Look-ups in named tables: a row name and a column name give one cell, copied from the table.

Bofel =
|  | Vime | Divozud | Leki | Gaz | Sena | Tuzas |
|---|---|---|---|---|---|---|
| Nuv | 97 | 93 | 51 | 194 | 104 | 34 |
| Dipe | 82 | 134 | 70 | 236 | 117 | 66 |
| Bas | 95 | 85 | 59 | 177 | 137 | 40 |
| Kas | 94 | 112 | 66 | 211 | 143 | 72 |
| Nef | 80 | 118 | 60 | 232 | 138 | 68 |
| Ped | 76 | 112 | 52 | 219 | 110 | 50 |
| Limu | 116 | 112 | 54 | 223 | 124 | 56 |
| Sib | 97 | 100 | 60 | 203 | 115 | 67 |
| Funidil | 104 | 134 | 54 | 198 | 130 | 42 |
| Luveb | 115 | 91 | 39 | 204 | 110 | 45 |
| Tezil | 96 | 113 | 45 | 182 | 136 | 46 |

Limu, Sena: 124
Funidil, Divozud: 134
Dipe, Leki: 70
Nuv, Divozud: 93
Luveb, Gaz: 204
Dipe, Sena: 117
Nuv, Sena: 104
Kas, Sena: 143
Nef, Divozud: 118
Kas, Tuzas: 72
Row with the largest Sena: Kas

Lobem =
,Vorub,Bopina
Zipoze,212,165
Nasem,161,137
Dakipo,156,160
Mevito,158,169
Zeme,163,176
Sed,163,133
Rinezif,159,157
Faz,166,38
Vilepe,251,214
Musiz,171,140
Zolasu,191,178

What is the Vorub of Sed in Lobem?
163
What is the Bopina of Sed in Lobem?
133
What is the Bopina of Musiz in Lobem?
140
What is the Bopina of Mevito in Lobem?
169
What is the Bopina of Rinezif in Lobem?
157
What is the Vorub of Dakipo in Lobem?
156
What is the Vorub of Zipoze in Lobem?
212
What is the Bopina of Zeme in Lobem?
176
What is the Bopina of Dakipo in Lobem?
160
What is the Vorub of Nasem in Lobem?
161
What is the Bopina of Nasem in Lobem?
137
What is the Vorub of Musiz in Lobem?
171
What is the Vorub of Zolasu in Lobem?
191
What is the Vorub of Mevito in Lobem?
158
What is the Bopina of Faz in Lobem?
38
What is the Vorub of Faz in Lobem?
166
What is the Bopina of Zolasu in Lobem?
178
What is the Vorub of Zeme in Lobem?
163
What is the Vorub of Rinezif in Lobem?
159
What is the Bopina of Zipoze in Lobem?
165

Rukobo
         Naf  Noga  Reka  Pag  Pusafik  Zifi
Pumako   112   112   114  112       85    18
Nako      79    14    80  110      110   111
Nav       18    73   112  111      111   112
Giburuz  112    94    23  160      111   112
Dab      111   113   114  116       31    46
Gog      110   113   112  119       31    47
Rozogok  113   111    56  199      102   114
Kize     114   110    99  200       62   111

Gog, Reka -> 112
Nav, Reka -> 112
Nako, Pag -> 110
Nav, Noga -> 73
Pumako, Pag -> 112
Rozogok, Naf -> 113
Kize, Pag -> 200

Nazod
|  | Nel | Pere | Vaz |
|---|---|---|---|
| Poge | 78 | 61 | -30 |
| Vori | 37 | 25 | -47 |
| Falofa | 6 | 23 | 62 |
| Vef | 1 | 81 | -75 |
| Pibu | -59 | -64 | 27 |
| Bepu | -26 | -26 | 93 |
| Nolened | 16 | -38 | 85 |
| Sir | -38 | 83 | 20 |
| Fub | -2 | 89 | -1 |
| Vop | -40 | 37 | 11 |
| Kig | 28 | 70 | -48 |
| Beku | -20 | -12 | -67 |
| Gofi | 13 | 52 | -30 |
| Ded | 26 | -49 | 79 |

Pibu, Nel -> -59
Vori, Pere -> 25
Bepu, Nel -> -26
Ded, Vaz -> 79
Nolened, Pere -> -38
Vori, Vaz -> -47
Vef, Vaz -> -75
Beku, Pere -> -12
Vef, Nel -> 1
Pibu, Vaz -> 27
Falofa, Vaz -> 62
Fub, Vaz -> -1
Gofi, Nel -> 13
Nolened, Nel -> 16
Which row has the largest Pere? Fub

Sog
cols = Div, Lenivo, Nir, Gozim, Ber, Rud, Nede, Kiz, Totimo
Zavul: [36666, 44861, -21995, 9493, 12317, 28557, -56777, -39349, 2420]
Kipu: [-3497, 11340, 9723, -7496, 20357, 45392, 21373, 9221, -45031]
Rili: [29914, 34040, 56947, -16447, -32978, 12827, -8490, -32813, -19013]
Foro: [-28674, 36449, 32860, 23259, -7175, -24334, 3800, -7074, 11615]
Vetadur: [-17850, 30676, 141, 5499, 38701, -37735, -53608, -36446, -33199]
Rimeti: [26686, -10670, -21844, -1191, 38683, -7905, -1660, 6151, -18443]
Zos: [13804, 36820, 64736, -21745, 602, -11895, -50297, 14651, 1257]
Gufov: [16235, 80071, 1618, -21642, -50222, 12247, 32381, -3144, -15816]

Rud of Rimeti is -7905
Gozim of Zavul is 9493
Div of Foro is -28674
Ber of Rili is -32978
Gozim of Gufov is -21642
Div of Zavul is 36666
Which row has the largest Kiz? Zos

